Each row below holds a small network's activations on one input, seen along a few directions.
In each table, some parts of the input vary, and every possible input appears once, in random order.
A made-up example of a description, with smaller parts first: ring(5) and (point or ring(11) or (values(2) and line(6))).
Shared parts are said once, and a part with two or three values counts as separate values.
In the rows, zero is written as 128.

A family of inputs:
R1: [133 98 133 146 125 126 93 158 115 86 101 113 118 142 118 132 120 140 86]
R2: [99 117 99 152 101 105 140 171 128 156 122 134 150 108 128 176 143 131 119]
R3: [150 147 123 128 134 120 136 71 138 167 140 130 157 152 113 128 126 105 131]
R4: [130 126 102 147 121 83 112 131 134 160 123 128 168 152 106 159 143 124 98]
R5: [168 135 144 126 149 135 114 71 129 125 127 124 125 165 112 105 111 116 120]
R6: [154 118 156 123 138 171 117 97 114 88 116 116 101 142 125 100 102 123 121]
R7: [88 194 144 37 185 109 162 153 174 134 197 161 88 78 192 39 174 174 244]
R8: [147 115 122 145 135 95 92 129 127 122 113 122 140 163 106 136 129 133 87]
R9: [102 100 119 148 99 134 124 189 111 102 105 121 121 103 133 158 127 135 107]
R10: [121 120 144 125 110 183 152 127 109 104 123 123 104 99 141 126 108 117 143]
R11: [116 137 121 132 111 147 166 112 130 162 142 135 137 104 135 148 125 111 153]
Question: Describe the family of inputs behind these rows.
Answer: point or (values(2) and ring(5))
Question: Change only the values(2) part in R9. List by row number the other rows that result.
Answer: R10

A family of inputs:
R12: [116 152 114 107 143 92 129 139 147 151 145 140 143 128 135 116 156 141 150]
R13: [93 137 118 114 134 103 138 179 146 136 142 140 123 98 153 122 155 153 156]
R14: [89 141 117 116 119 127 160 158 142 150 152 139 128 85 154 136 146 136 168]
R15: [116 155 118 108 129 112 153 118 141 168 155 141 148 116 136 127 146 123 159]
R16: [150 130 153 117 136 172 132 85 121 105 124 118 111 136 128 98 106 112 136]
R17: [156 150 138 120 147 128 137 68 139 154 145 135 133 148 121 110 121 112 145]
R18: [148 124 152 114 148 151 108 108 123 91 125 117 107 145 128 90 116 135 123]
R19: [152 147 134 114 160 108 113 91 144 137 142 133 127 159 121 102 130 133 134]
R20: [111 129 138 116 117 165 151 148 118 106 130 131 98 91 150 121 120 131 156]
R21: [148 74 104 204 81 130 104 126 96 137 73 108 167 163 79 211 103 101 37]
R22: [112 122 142 113 133 140 127 168 121 90 127 131 92 102 149 109 130 150 142]
R23: [146 77 108 194 89 107 82 149 99 112 76 102 160 166 82 193 109 109 31]
Question: The inputs of R17 and R19 match in every part but one. If R21 is changed in the same way as R17 into R19, which row does it become?
Answer: R23
Question: Describe the family of inputs behind these rows.
Answer: values(2) and (point or ring(5))
Question: Change only the values(2) part in R13. List by row number the other rows that result.
Answer: R14
